A small network was shown many inputs. Here are its activations along a few directions, one row for each input.
Each table varies a few parts of the input and shows all the possible inputs, shuffled.
A made-up example of a description, with smaller parts first: one of 4 places along a line, together with either a single point or one of 11 places along a line or (one of 3 separate values, together with one of 5 places around a ring).
Shared parts are said once, and a part with two or three values counts as separate values.
In the rows, zero is written as 128.

Other details of the inputs vary at random and push rows far along two fixed directions, the same in every table; ignore that.

Rows:
R1: [146 147 165  52 227 121 138 143 152  37 168 143  37  30 132]
R2: [ 98 133 101 129 139 137 146 100 153 131 127 133 138 110 106]
R3: [ 90  97 117 155 141 135 158 128 166 101 117 139 111  91 120]
R4: [149  16 171 213   6 137 103 187  56 208  85  79 180 200 172]
R5: [235  60 233  90  86 124  54 236  12 153 140  76 106 140 179]
R6: [ 87  98 127 156 141 130 164 116 163 102 113 132 105  98 142]
R7: [103 136 102 138 154 114 150 100 146 134 123 138 145 112 113]
R8: [112 125 113 175  78 131 126 115 113 151 107 124 170 185 127]
R9: [ 99 131 107 123 138 137 151 108 160 132 123 132 141 114 109]
R10: [232 129 207  57 108 120  59 190  37 162 170  96 100 133 167]
R11: [106 155 102 135 129 136 143 114 174 124 121 140 123 136 111]
R12: [104 139  99 136 151 112 142  94 147 113 122 141 150 131 114]
R13: [106  65 137 186  85 135 146 141 129 145 105 116 141 139 145]
R14: [122 124 118 177  90 120 127 113 119 154  97 132 174 189 130]
R15: [ 99 135  95 127 141 140 140 100 150 112 127 136 141 132 107]
R16: [109 147  97 145 147 116 146 106 153 143 123 151 132 109 123]
R17: [214 193 173  38 199 106  90 153 100  86 172 140  68  92 139]
R18: [113 105 111 170  82 131 121 114 103 158 113 112 182 178 134]
R19: [ 99 151 106 131 135 138 144 113 163 111 118 143 133 149 106]
R20: [216 127 200  63 125 115  70 176  31 148 171  89 119 130 159]
R21: [102 149  94 142 133 127 142 105 150 138 131 143 130 104 120]
R22: [100 152 102 134 134 138 140 105 155 109 123 143 130 144 104]
R23: [170 208 142  25 216 124 112 132 148  55 181 149  44  63 110]
R24: [ 99 134 100 121 142 140 146 108 157 112 122 137 142 135 109]
R25: [109 163  93 144 129 129 141 103 155 120 125 143 126 125 115]
R26: [112 107 116 166  72 136 132 129 135 187 107 121 162 159 135]
Description of these inputs: either one of 6 places along a line or (one of 4 places along a line, together with one of 5 places around a ring).
Which other rows does R24 become when the place on the line of 4 takes its other values? List them by row number.
> R12, R15, R18
List by row number the other inputs of the same sort as R4.
> R1, R3, R5, R6, R13

Rows:
R27: [163 190 142  61 181 121 119 137 133 102 160 141  77  83 121]
R28: [198 123 171 106  90 125  78 163  56 182 141 105 131 161 162]
R29: [ 45 138  49 186 133 140 173  68 202 109  99 149 163 142  89]
R30: [ 34 135  52 183 144 136 180  54 189 114  97 150 173 135  82]
R31: [164 193 142  65 173 122 112 139 136  97 165 146  66  84 119]
R32: [145 104 147 174  39 133 109 147 102 172 104 112 170 218 145]
R33: [141  44 172 189  52 124 120 161  80 171  98  90 148 159 182]
R34: [132  36 172 176  50 142 126 169  85 183 112  87 146 164 169]
R35: [ 40 141  42 183 133 126 180  61 200 144 104 160 171 112  96]
R36: [148  99 128 176  51 125 111 135  90 206 113 101 180 184 148]
R37: [150 171 139  53 198 118 114 124 117  65 165 138  96  96 115]
R38: [ 36 139  42 179 145 125 186  52 202 149 100 157 173 108  88]
R39: [152 187 142  56 196 129 118 137 144  62 158 144  82 103 116]
R40: [195 115 179 103  91 130  78 166  54 148 135 103 137 188 158]
R41: [147 113 160  64 178 140 119 169 135  74 152 124  68  50 120]
R42: [159 119 167  94 195 112 125 165 123  70 146 141  66  60 137]
What is each input in this table made of?
> either one of 4 places along a line or (one of 2 separate values, together with one of 6 places along a line)
Which other rows does R28 become when the place on the line of 6 takes its other values? List them by row number.
> R27, R31, R35, R36, R38
Which other rows does R31 become when the choice among 2 separate values takes its other values? List them by row number.
> R32

Rows:
R43: [109 125 126 101 159 143 155 146 178 109 132 124 103  91  91]
R44: [111 118 130  78 146 152 143 141 166 109 151 122  97 100 127]
R45: [171 134 143 104 146 103 103 138 113 126 122 136 149 158 138]
R46: [109 149 119 140 120 140 134 104 154  97 134 124  98 118 129]
R47: [135 101 142 132  97 144 117 166 121 138 128 115 125 130 100]
R48: [ 76  93 104 144 136 156 148 107 138 111 125 133 150 117 113]
R49: [171 167 161 130 124 126 107 155 100 126 136 133  98 154 147]
R50: [157 131 161  92 133 118 108 139 100 134 129 111 167 159 113]
R51: [139  97 170 140 123 108 145 151 101 131 107 122 128 132 165]
R52: [170 151 154 106 111 136 107 129 102 118 153 108  94 155 150]
R53: [128 189  89 110 152 128 136 104 150 147 148 150 112  80 113]
R54: [121 172 119  84 154 141 143 118 169 113 124 145 122 124  81]
R55: [ 94 112  93 166  44 161 127 123 119 175 108 113 174 201 128]
R56: [118 139 156 127 148 123 147 150 169 110 124 144  88  98 147]
R57: [136  96 101 194  75 115 113 132 104 161  90 128 196 199 138]
R58: [ 65 127  69 183 123 136 157  93 163 123  96 134 191 153  80]
R59: [155 169 103 114 152 136 118 139 149 102 123 153 105 126 116]
R60: [111 134 116 117 166 129 124 120 129  86 126 126 133 103  85]
R61: [ 97 133 114 146 133 114 156  72 154 120 129 126 147 163 129]
R62: [ 77 104  61 205 115 121 142  99 160 122  78 152 170 144 111]
R63: [149 125 158  72 126 127  96 133  87 135 150 108 155 170 145]
R64: [159 151 138 100 112 141 106 159 104 128 132 115 130 149 103]
R65: [ 98 104 128  92 170 150 153 119 144 102 135 122 129  98 127]
R66: [156 130 164 135 130  98 109 149  74 108 132 126 114 138 152]
R67: [ 83 107  91 154 154 116 169  90 157 171 114 132 147  75 128]
R68: [163 129 136 120 127 105  97 131  68 162 149 112 141  98 144]
R69: [134 106 117 126 168 116 121 136 134  91 120 155 112  97 121]
R70: [116 103 144 200  67 131 128 153 128 155 103 134 131 153 152]
R71: [102 124 116 101 132 159 137 135 153 101 152 134 102  97 110]
R72: [155  85 175  99 149 131 117 157  95 131 125  97 130 121 122]
R73: [ 90 133  93 157 105 148 138 127 156 124 106 125 140 130  82]
R74: [123 140 131 119 160 118 132  99 123  72 148 122 104 108 132]
R75: [134 132 135  88 102 150 101 151 102 119 146 112 113 137 130]
R76: [122 104 121 118 181 113 140 134 156 101 110 144 113  97 130]
R77: [118  93 139 181  57 146 133 130 131 146 118 109 137 151 151]
R78: [152 167 117 102 154 130 124 127 164 119 115 159 112 136 118]
R79: [120 130 137 192  79 130 121 142 118 147 102 129 127 163 145]
R80: [122 113 133 108 174 137 129 135 124  91 132 130 118  89  91]
R81: [137 127 118 124 147 129 117 156 160 101 129 154  87  97 118]
R82: [120 162 108 112 160 103 138  86 142 160 143 144 161 100 125]
R83: [100 149 112 143 115 138 155  77 173 133 121 134 120 161 124]
R84: [117  67 118 195  61 131 134 157 152 185  82 121 155 173 145]
R85: [166 104 150 118 131 108 102 142  63 173 150 114 128  89 148]
R86: [ 93 133 104 101 161 142 127 106 131  80 143 132 130 107 111]
R87: [151 125 143  88 122 134  91 142  72 122 156 105 150 162 143]
R88: [168 151 137 112 110 122  94 147  90 171 151 115 112  97 141]
R89: [ 97 147 114 162 144 100 161  95 155 121 111 150 149 159 125]
R90: [130 102 130 149  89 122 135 143 129 213 130 106 135 109 152]
R91: [174 128 138 131 105 128  83 170 104 132 118 128 110 145 138]
R92: [154  95 168 128 119 127 125 129  86 108 140 110 120 122 154]
R93: [ 77 114  74 192  89 133 156 103 168 188 116 141 143  94 115]
R94: [132 163 128 130 169  99 140 121 122  87 141 149 116 127 127]
R95: [110 104 135 125 151 130 166  98 148  96 123 118 117 100 147]
R96: [178 144 140 107 130 101  96 134  65 169 162 113 151 118 149]
R97: [149 139 130 138  78 125 119 118 110 224 124 122 159 156 141]
R98: [115 162 120  65 142 149 132 112 153 119 143 140 114 140 113]
R99: [155 106 174 110 104 138 125 148 129 129 138  99 100 127 171]
R100: [133 153 124 112 165 114 135  96 126  78 160 124 110 126 130]
R101: [110 128 136 139 164 108 150 126 130  83 125 158 102  92 132]
R102: [165 160 173 123 121 122 116 142 113 147 124 136 109 169 148]
What is each input in this table made of?
> one of 2 separate values, together with one of 5 places along a line, together with either a single point or one of 5 places around a ring
Changing only the choice among 2 separate values turns R69 into R81. The same change can be made to R86. Which row results?
> R75
Changing only the choice among 2 separate values turns R64 into R58. The same change can be made to R54. Which row results?
> R50
Start at R92 and move only the place on the ring of 5, one step at a time. The first step leads to R48. Which rows follow, in order?
> R80, R69, R101
Which other rows agree with R78 in the choice among 2 separate values and the place on the line of 5? List them by row number.
> R54, R83, R97, R98, R102
Which other rows does R49 become when the place on the line of 5 takes its other values? List them by row number.
> R56, R70, R79, R102
Which other rows does R74 become when the place on the line of 5 takes its other values? List them by row number.
> R61, R92, R95, R100

Rows:
R103: [171 119 174  95 119 132 101 160  96 125 143 114  98 133 156]
R104: [134 184 122  73 203 125 137 104 154  91 149 156  92  79 107]
R105: [ 89 145 100 149 136 121 150  95 157 125 128 146 143 143 112]
R106: [169 147 165  98 118 122 102 151  97 137 153 125 121 148 139]
R107: [ 82 112  84 205  84 134 154  88 140 182  87 132 183 177 118]
R108: [128 126 109 150 102 121 128 108 132 162 121 125 154 148 137]
R109: [106 140  87 148 134 119 142  90 156 137 125 136 143 128 121]
R110: [159 125 146 101 144 124 106 162 105 123 144 127 106 108 134]
R111: [105 120 116 140 134 132 155 111 146 115 127 128 128 122 126]
R112: [109 123 114 147 144 128 145 116 153 106 116 143 125 124 130]
R113: [122 104 137 142 102 130 138 128 124 142 119 115 136 144 140]
R114: [155 123 149  94 138 131 105 156 102 127 151 120 105 106 138]
R115: [ 95 125 102 153 140 127 149 112 152 115 115 142 137 106 111]
R116: [111 120 115 143 142 125 147 121 143 123 120 135 135 115 120]
R117: [170 114 167  90 120 129  98 166  90 145 148 113 111 119 150]
R118: [160 132 153 105 144 127 107 155 112 102 139 130  93 118 140]
R119: [103 114 111 135 137 131 142 117 141 131 128 133 136 114 128]
R120: [153 128 157 104 135 132 111 149 108 118 148 112 102 111 132]
R121: [173 118 179  96 119 128 100 162  93 136 146 103 107 125 145]
R122: [ 83 124 103 157 133 135 152 100 159 114 120 133 136 109 111]
R123: [ 89 145  72 157 129 121 145  80 166 129 119 143 146 120 112]
R124: [173 154 159  97 120 124 104 153  95 145 143 118 123 138 146]
R125: [181 146 162  97 123 130 101 147  89 150 141 123 122 137 139]
R126: [111 118 112 138 144 125 140 125 141 126 123 140 134 114 125]
R127: [173 116 174  91 118 128 102 164  88 142 145 106 110 121 147]
R128: [126 107 136 148 112 126 127 133 129 133 109 129 132 146 143]
R129: [ 90 120 101 142 135 134 141 110 148 122 125 139 136 104 119]
R130: [133 109 140 142 112 121 131 137 124 136 114 122 133 141 137]
R131: [186  71 189 160  41 123  84 185  52 199 112  82 158 195 166]
R132: [175  84 162 151  37 137  88 164  62 195 111  95 179 216 149]
R133: [ 90 129 100 157 141 132 149 107 163  98 111 150 127 115 120]
R134: [150 162 135 105 133 125 115 138 111 130 142 125 117 128 132]
R135: [159 131 155 109 143 124 109 155 111 113 141 119 102 111 129]
R136: [127  59 140 204  31 126 123 148  88 211  83  99 193 199 153]
R137: [ 70  92  81 207  87 133 151 108 149 160  88 138 178 147 120]
R138: [157 125 155  97 135 131 111 153 102 125 148 114 105 108 134]
R139: [138 113 127 172  66 136 116 130  92 189 106 115 166 181 135]
R140: [134 107 145 144 113 121 125 138 122 142 116 117 137 138 134]
R141: [178 117 172  98 124 120 101 171  90 139 139 113 111 124 143]
R142: [162 132 154 104 141 123 113 156 109 107 141 123  97 115 133]
R143: [184 142 150  98 117 120  97 144  99 148 151 118 122 131 148]
R144: [ 86 149  84 156 136 131 150  84 155 131 109 149 144 124 102]
R145: [ 92 143  90 138 141 133 147 101 161 116 116 134 148 143 110]
R146: [146 152 131  95 137 134 109 141 119 112 139 122 121 137 122]
R147: [ 72 151  85 158 131 124 154  86 167 118 122 153 145 134 102]
R148: [123 104 139 141 106 134 130 128 124 138 118 121 131 147 148]
R149: [ 81 139  78 146 137 135 149  88 167 109 111 148 148 132  90]
R150: [122 156 131  81 202 127 144 114 158  71 158 138  86  67 112]
R151: [140 153 143 103 142 118 120 127 124 122 147 136 122 136 128]
R152: [ 75 120  82 202  83 128 156  94 146 176  91 127 183 177 125]
R153: [170 143 156  88 123 133  97 156 101 128 140 114 127 149 137]
R154: [127 100 141 137 102 129 130 134 115 156 120 112 143 137 139]
R155: [179 121 174  99 124 119 103 168  94 126 138 114 103 130 145]
R156: [ 96 119 110 147 137 137 153 106 154 111 122 137 126 126 132]
R157: [146 155 141 106 131 124 113 137 114 122 152 133 116 137 125]
R158: [101  87 107 203  37 140 130 122 118 197  81 104 209 221 139]
R159: [124  99 134 135 105 130 126 136 116 158 122 119 143 134 143]
R160: [121 159 126  83 193 132 137 115 153  59 154 149  79  72 122]
R161: [108 124 113 148 142 125 153 116 152 110 118 137 129 120 121]
R162: [121 119 116 138 109 134 129 117 132 141 114 128 157 162 116]
R163: [ 96 130 103 153 140 127 152 110 157 101 115 143 129 110 113]
R164: [135 103 136 134 114 122 122 146 114 152 119 126 140 134 140]
R165: [161 150 125 107 131 121 107 129 117 132 149 125 117 120 133]
R166: [120 157 134  76 198 125 142 115 165  76 152 139  82  65 112]
R167: [118 139 118 147 107 125 135 117 128 158 115 126 153 154 134]
R168: [129 158 130  88 206 120 141 121 159  68 150 145  88  68 109]
R169: [ 75 149  76 146 137 135 149  92 171 109 110 141 149 134 100]
R170: [106 116 117 137 135 132 148 115 140 128 127 127 135 115 124]
R171: [126 157 119  79 199 123 136 133 164  84 148 156  81  62 111]
R172: [ 85 121 101 151 131 135 151 104 153 121 120 135 139 106 113]
R173: [154 143 134  93 138 134 108 138 114 112 142 129 118 135 114]
R174: [172 119 174  94 117 128 108 160  94 130 145 107 102 129 148]
R175: [ 99 133  93 138 140 134 146  98 157 117 118 141 147 142 101]
R176: [156 129 155  98 134 131 117 150 107 111 148 115  96 115 136]
R177: [176 121 172 101 126 124  97 166  98 121 135 121  99 133 152]
R178: [155 129 154  99 136 136 111 150 108 107 147 122  92 119 144]
R179: [ 79 158  81 155 133 125 152  90 161 127 112 144 144 126 109]
R180: [ 92 128 105 158 141 128 148 108 159 108 115 139 135 108 109]
R181: [ 84 125  99 153 131 135 159 100 159 107 120 137 131 113 115]
R182: [127 161 121  86 198 125 137 131 158  75 149 149  80  62 104]
Changing only one part turns R127 into R170. The same change can be made to R103. Which row results?
> R156
Changing only one part turns R131 into R140. The same change can be made to R141. Which row results?
> R136
What is each input in this table made of?
> one of 5 places around a ring, together with either one of 6 places along a line or (one of 2 separate values, together with one of 5 places along a line)
Start at R149 and move only the place on the line of 6, one step at a time. The first step leads to R169. Which rows follow, in order?
> R147, R179, R144, R123
Which other rows does R133 become when the choice among 2 separate values takes its other values? List them by row number.
> R160
Start at R119 and move only the place on the ring of 5, one step at a time. The first step leads to R129. Which rows follow, in order?
> R114, R117, R159
